These are the activations of a small neural network, seen along a few directions. Each row is one input.
Each table varies a few parts of the input and shows all the possible inputs, shuffled.
A made-up example of a description, with smaller parts first: one of 5 places around a ring, together with either a single point or one of 11 places around a ring or (one of 3 separate values, together with one of 4 places along a line).
Shared parts are said once, and a part with two or three values counts as separate values.

Other details of the inputs shift rows strongly along three fixed directions, in all tables alike. That doesn't count.

Table:
R1: [ 74  43  33   5 -10  28  19  -9  41  25   5 -20]
R2: [ 17  17  45  30  18 -18 -16 -87   1  74 -10  14]
R3: [-38  24  -6 -27  13   1  36 -62 -15  -3   3  35]
R4: [ 85  36  38  10  -4  42  15 -20  35  20   3 -18]
R5: [ 27  -9 -12 -30  20  45  60 -11  -2 -38  42  15]
R6: [ 36 -10  -6  56   2  -2 -38  66   7  -2   5 -41]
R7: [-28  19   8  54 -15 -55 -38   7  -6  37 -43 -24]
R8: [-54  -9 -12 -19 -10 -23 -30  15 -42 -35 -20  20]
R9: [  2   9 -27  -2  40  56  28  -8  11 -54  52   1]
R10: [  9 -54 -24 -35 -27  24   9  73 -16 -62  19  -3]
R11: [  7  -2  29  16 -23 -60 -49  -1 -11  66 -21  -4]
R12: [-45 -20  15 -47  -8 -28 -42   9 -22   2   6  21]
R13: [ 33  26   8  48  33  16  12  -8  43  30  36 -24]
R14: [ 53   5  28  48  38  12  32 -16  13   5  15 -22]
R15: [-36 -37 -11 -33 -27 -17 -17   4 -29 -26 -48  25]
R16: [  5  -2  21  37 -22 -45 -64  -3 -16  59 -34   2]
R17: [ 37 -20  17  29  -1 -16 -40  73  17  15  23 -34]
R18: [ 23  -4   0  54   1 -16 -25  71  10  -7   5 -52]
R19: [-15  22   0  54 -23 -52 -38  -1 -12  43 -44 -18]
R20: [ 45   0  20  39   7  15  54 -15  36  24  12 -28]
R21: [ 41  17  20  35  30  12  12 -12  43  38  42 -18]
R22: [ -7  10 -15 -14  42  52  20  -4  26 -33  63   7]
R23: [-11  14 -23  -5  42  56  26  -1  25 -41  57  -2]
R24: [-33  -1  17 -25  17   9  33 -68 -20 -14 -14  41]
R25: [  8 -34 -21 -35  -1  20 -34  74  -7 -43  49   5]
R26: [ -6  19 -20 -17  34  33  49  -2  17 -38  56  -1]
R27: [ 64 -38  -8  25 -26 -11  -5  60   1   2 -22 -32]
R28: [-19  13  23 -56 -39   2 -38  -2 -17 -19 -39  27]
R29: [-36  26  -5 -25  13  10   4 -72   3  23  19  43]
R30: [-31  15  -3 -22  17   8  27 -66 -26 -10  -3  38]
R31: [ 64  -8  13  42   2  29  45 -23  19  17   8 -20]
R32: [-45  -2 -27 -20 -19 -12 -50   8 -31  -5 -11  29]
R33: [ 64   0   3  33  10  15  49 -20  35  24   1 -21]
R34: [-34  28 -21   2  20  22  10 -64 -11  -9   3  25]
R35: [-24  -4 -10 -13  24  25  20 -75  -2  -4 -31  23]
R36: [-24  48  25 -59  -8  29  20 -64  17   0 -10  33]
R37: [-14  -6 -45 -18  -2  16  -9  78   8 -43  42 -17]
R38: [ 14 -17 -10 -27  26  47  58 -12  26 -40  26   4]
R39: [-24   7  27  46  -8 -56 -35  11 -17  23 -44 -19]
R40: [-10  -6  33  25 -26 -64  -9  10 -15  41 -52 -11]
R41: [-54   6 -28 -29 -23 -31 -17  16 -35 -19 -12  20]
R42: [-28 -26 -35 -32 -24  -8 -19  -1 -30 -10 -48  15]
R43: [-33 -26  11 -43  -9 -22 -50   4 -31  -2   1  28]
R44: [-35  15  24 -64 -42  -3 -33   7 -11 -18 -37  22]
R45: [-51  22   4 -27  21  -3  38 -59  -9  -6   2  30]
R46: [ -1  17  17  39  16 -14  20 -77  22  58 -52  -9]
R47: [-12   1  20  51  -9 -41 -67   3 -13  40 -41  -5]
R48: [-43 -21 -19 -37 -49 -19   2   6 -29  -9 -27  23]
R49: [ -6 -28 -16 -36   0   1   7  83 -15 -61  31 -12]
R50: [-40  15  17 -41  22  -1   8 -72   4  24  25  36]
R51: [-48   1 -35 -10 -18  -6 -41  10 -30 -13 -16  20]
R52: [ 60   9  19  33  15   6  54 -13  21  24  16 -19]
R53: [-15  21  -3  53 -23 -46 -46   1  -7  51 -43 -14]
R54: [ 17 -32 -54 -40 -16  18  12  63   1 -36  10 -14]
R55: [  7 -38 -33 -44 -19   7  20  71   6 -45  13  -9]
R56: [ 44  -8  30  43  13  22  48 -16  33  14   8 -28]
R57: [ 43 -29  24  25  -9 -24   6  72   3  -4  -3 -39]
R58: [  4  -8 -47 -28 -11  16 -16  74   2 -32  50  -3]
R59: [-34   1  -5 -16  24  19  27 -68   7  -1 -27  16]
R60: [ 50  -7  -4  46  -8 -19 -17  64  -8   1   3 -39]
Description of these inputs: one of 5 places around a ring, together with either a single point or one of 11 places along a line.
The inputs of R16 and R29 match in every part but the place on the ring of 5. If R60 is changed in the same way as R16 into R29, which row does it become?
> R41
List by row number the other rows that have the place on the ring of 5 in common with R7.
> R13, R20, R21, R26, R36, R37, R40, R45, R46, R50, R55
Which other rows does R59 become when the place on the line of 11 takes its other values? List them by row number.
> R12, R17, R18, R22, R23, R38, R39, R49, R56, R57

Table:
R61: [  8  25  -8  21  37  24  15 -52  10  13  17   2]
R62: [ -4 -22 -21 -34 -24  -8 -24  39 -24 -38 -20   7]
R63: [-34 -26 -30 -16 -15 -16 -33  51 -19 -15   9   8]
R64: [ 22  15  20  -1  14  15  48 -44  18  18   2   5]
R65: [-39 -23 -23 -16 -13  -8 -41  49 -15 -24   6  -5]
R66: [ 35  -4   3  32  22  -4  10  27  27   8  32 -23]
R67: [ -9 -22 -10 -40 -34 -15  -4  45 -28 -28 -15   2]
R68: [ -2   2 -32 -30   3  36   6  55  13 -49  54  -3]
R69: [ 24  23   9   8   4  25  39 -49  17  15   3   4]
R70: [-16  18 -20 -12  35  30  10 -39  -1 -29  23  22]
R71: [ 51  -1  23  16   2   8  22  20  26   7   3 -34]
R72: [ 28  -1  16  32 -35 -26 -17  20  -7  26 -41 -20]
R73: [-32  -9 -29 -24 -10 -10 -45  49 -14 -22  -1  -2]
R74: [-36  -9  14 -27  -7 -10   3 -32 -27  -2 -36  32]
R75: [ 34  -8   6  27 -24 -32 -22  14  -8  32 -39 -22]
R76: [ 25 -21  11  34 -27 -29 -18  18  -5  33 -32 -20]
R77: [ 54 -18   6  26   5  15  22  19  24  15  14 -22]
R78: [ 24   0  17  26 -34 -30 -17  23   8  29 -36 -14]
R79: [ 24 -18 -21 -47 -10  25  36  43  -5 -47  35  -5]
R80: [ 27 -22  14  37 -24 -26 -18  16  -8  28 -35 -20]
R81: [  5  -5 -32 -32   6  19  19  52  -2 -43  55  -7]
R82: [-21  18 -26 -20  30  26  13 -34  14 -12  30  23]
R83: [-35   9  -4 -27 -31  -9   1 -35 -24   0 -32  28]
R84: [ 42   7 -11  31  23   9   0  26  23  15  27 -24]
R85: [-28 -22 -23 -18 -17 -28 -24  49 -31 -21   7   1]
R86: [  2  -5 -38 -31  19  38  -5  50  10 -47  49 -13]
R87: [ -9  -6  24  20  -4  -9  -5 -43 -11  26 -43  15]
R88: [ 50 -12  23  19   8   9  19  20  25   8   5 -35]
R89: [ 53   6  15  22  -7  16  16  19  31   8   6 -27]
R90: [ 29  14   0   3  18  24  33 -52  16  17   2   3]
R91: [ -2   6 -16 -38  15  32  31 -38   9  -9  10  26]
R92: [-59   1 -14  -3  -4 -18 -21 -38 -24  12 -11  26]
R93: [ 58 -14  12  21   2   3  29  19  15  13  11 -29]
R94: [-64   6   4 -13   4 -22 -19 -32 -15   5 -18  22]
R95: [-16 -21  -6 -50 -34 -14  -9  52 -14 -29 -12   2]
R96: [-15  12  35   3 -11 -22  -1 -42  -2  29 -48   0]
R97: [ -1  -5 -25 -37  10  24  14  57  10 -50  55  -8]
R98: [ 46   6  -2  39  28  17  -5  26  13   5  20 -25]
R99: [  8   3  15  41 -14 -45 -28  27 -14  28 -25 -25]
R100: [ 22   0   7  15  14  24  37 -54  11  14   7   4]
R101: [ 20   2  23  26 -32 -23 -22  21   7  25 -41 -23]
R102: [  1  14  16  24  41  16  24 -43   7   8  16   9]
R103: [ 30  18   5  36  11  16  -1  24  28   5  24 -31]
R104: [ -4  -4   4 -28  18  26  39 -41  -2 -31   9  24]
R105: [  7  27 -11  18  35  21  17 -51  13  18  22   3]
R106: [-44  -7  12 -32 -11 -12  -1 -33 -13   0 -33  23]
R107: [ 59  17  36  21  21  12 -39  13  19  33  69 -10]
R108: [  5 -22 -33 -12  17  33   3  45  -1 -58  53  -2]
R109: [ 56   4   9  22  -7  13  22  21  25  14   7 -21]
R110: [-55  21 -11  -7 -16 -16 -18 -33 -26   5 -16  26]
R111: [ -6   7 -11 -39  15  34  25 -39  14 -15   9  20]
R112: [  3 -18 -34 -28  12  19  17  50  -1 -43  59  -5]
R113: [ 20   2  25  27 -32 -23 -24  21   6  26 -42 -26]
R114: [ 30   1  24  37 -30 -28 -21  17  -5  15 -44 -17]
R115: [ 59   4  18  29  -2  20  18  21  17   4  -1 -21]
R116: [-55  20  -9  -7 -13 -13 -19 -32 -25   3 -20  27]
R117: [ 30  -6  31  30 -23 -38 -14  18 -10  15 -44 -22]
R118: [ -1  27   9  13  31   9  32 -42  17  17  21   7]
R119: [ -5 -23 -26 -37 -28  -7 -19  38 -24 -23 -18   5]
R120: [-35  -4 -28 -23 -28 -17 -33  56 -11 -23   5   9]
R121: [-10 -33 -15 -39 -32 -18  -5  45 -29 -25  -8   4]
R122: [-11  10  27   3 -14 -30   5 -41   0  33 -43  11]
R123: [-29   4 -20 -12  27  26  17 -36  13 -13  36  24]
R124: [-58  21  -8 -11 -11 -17 -18 -27 -16  11 -17  32]
R125: [  1  12  -4  30  30  20  21 -53   8  15  27   3]
R126: [-37 -12   3 -16 -12  -8  -8 -40 -24 -11 -34  31]
R127: [-21  19 -13 -20  22  19  33 -35  -4 -18  33  16]
R128: [ 28 -19  23  29 -21 -36 -11  19 -10  28 -38 -22]
R129: [-29   9  -6 -20  32  20  23 -32  11 -16  34  19]
R130: [ -9 -22  -2 -40 -29 -10  -7  50 -28 -31 -19   7]
R131: [-44 -10   2 -26 -15  -6  -7 -35 -10   2 -29  28]
R132: [  2   4  15  35 -14 -50 -29  30   1  30 -21 -19]
R133: [ 51 -13  20  18   7   6  23  20  27   9   9 -29]
R134: [ 31  11  14  31  18   4   5  26  23   5  22 -38]
R135: [ -2  15   7  17  37   8  29 -43  17  18  25   9]
R136: [-10 -23 -27 -44 -29 -11 -22  46 -10 -22 -14  10]
R137: [ 42  15   5  46  13  12   1  23  17  -8  22 -26]
R138: [  6  10  16  48 -15 -28 -38  30 -10  24 -29 -15]
R139: [ 78   6  48   3   7  16 -18   6  22  30  44 -11]
R140: [ 20   3  18   2  21  14  45 -45  18  19   4   7]
R141: [-65   3  -5  -5   1 -11 -28 -35 -13   6 -16  22]
R142: [ 50 -15  14  28   7  20  12  16  29   9   8 -34]
R143: [ 27 -19 -26 -40   5  42  16  42  -1 -47  24   3]
R144: [ -3  -5  19  38  -4 -41 -37  29  -1  27 -21 -29]
R145: [-37   3   5 -35 -23 -20   8 -34 -25   4 -32  25]
R146: [-14  -4  17  15  -9 -19  -4 -46   3  35 -37  15]
R147: [  5   6   4  37  -5 -33 -46  24   4  32 -23 -23]
R148: [-30 -26 -28  -9 -16 -13 -33  44 -27 -20   5   2]
R149: [  7 -19 -24 -20  20  22  12  49  -3 -61  52  -2]
R150: [-31  28 -10 -17  20  37  14 -32  12 -20  28  13]
R151: [-30 -26 -19  -7 -10  -8 -36  49 -27 -23   1   8]
R152: [-29  21  -4 -23  27  25  24 -31  10 -20  29  13]
R153: [-41  -9   7 -32 -13 -21   4 -34 -12   5 -30  32]
R154: [ 13   3  15  11  20  30  28 -51  26  12   2   0]
R155: [-17  18 -30 -17  27  28  16 -39  -3 -14  30  18]
R156: [-20  19  -4 -15  29  21  26 -34  -3 -33  26  20]
R157: [-10  11  18   5  -4 -13 -15 -47   2  32 -49   3]
R158: [-38 -23 -25 -19 -15 -11 -37  50 -13 -23  10   2]
R159: [-11  11  17   5  -5 -14 -14 -46   3  32 -48   5]
R160: [-31  10  17  29   7 -36 -14 -47 -17  35 -30  10]
R161: [-57  22 -11  -9 -15 -17 -18 -32 -22   9 -15  27]
R162: [  2  26  17  19  35  17  27 -41   7   6  13   7]
The inputs of R100 and R125 match in every part but one. If R153 is changed in the same way as R100 into R125, which row does it become?
> R66
The inputs of R147 and R111 match in every part but one. If R105 is changed in the same way as R147 into R111, which row does it become?
> R90
The inputs of R155 and R75 match in every part but one. If R148 is changed in the same way as R155 into R75, which row does it become?
> R80
What do these inputs look like to the network?
> one of 2 separate values, together with either a single point or (one of 5 places around a ring, together with one of 10 places along a line)
Which other rows does R69 become when the choice among 2 separate values takes its other values? List them by row number.
> R161
A walk changes only the place on the line of 10. It starts at R134 and steps to R152. List the rest of the walk in order.
> R97, R132, R118, R81, R127, R99, R162, R156
Which other rows does R144 become when the choice among 2 separate values takes its other values? List them by row number.
> R88
A walk changes only the place on the ring of 5. It starts at R143 and steps to R115. List the rest of the walk in order.
> R130, R74, R87
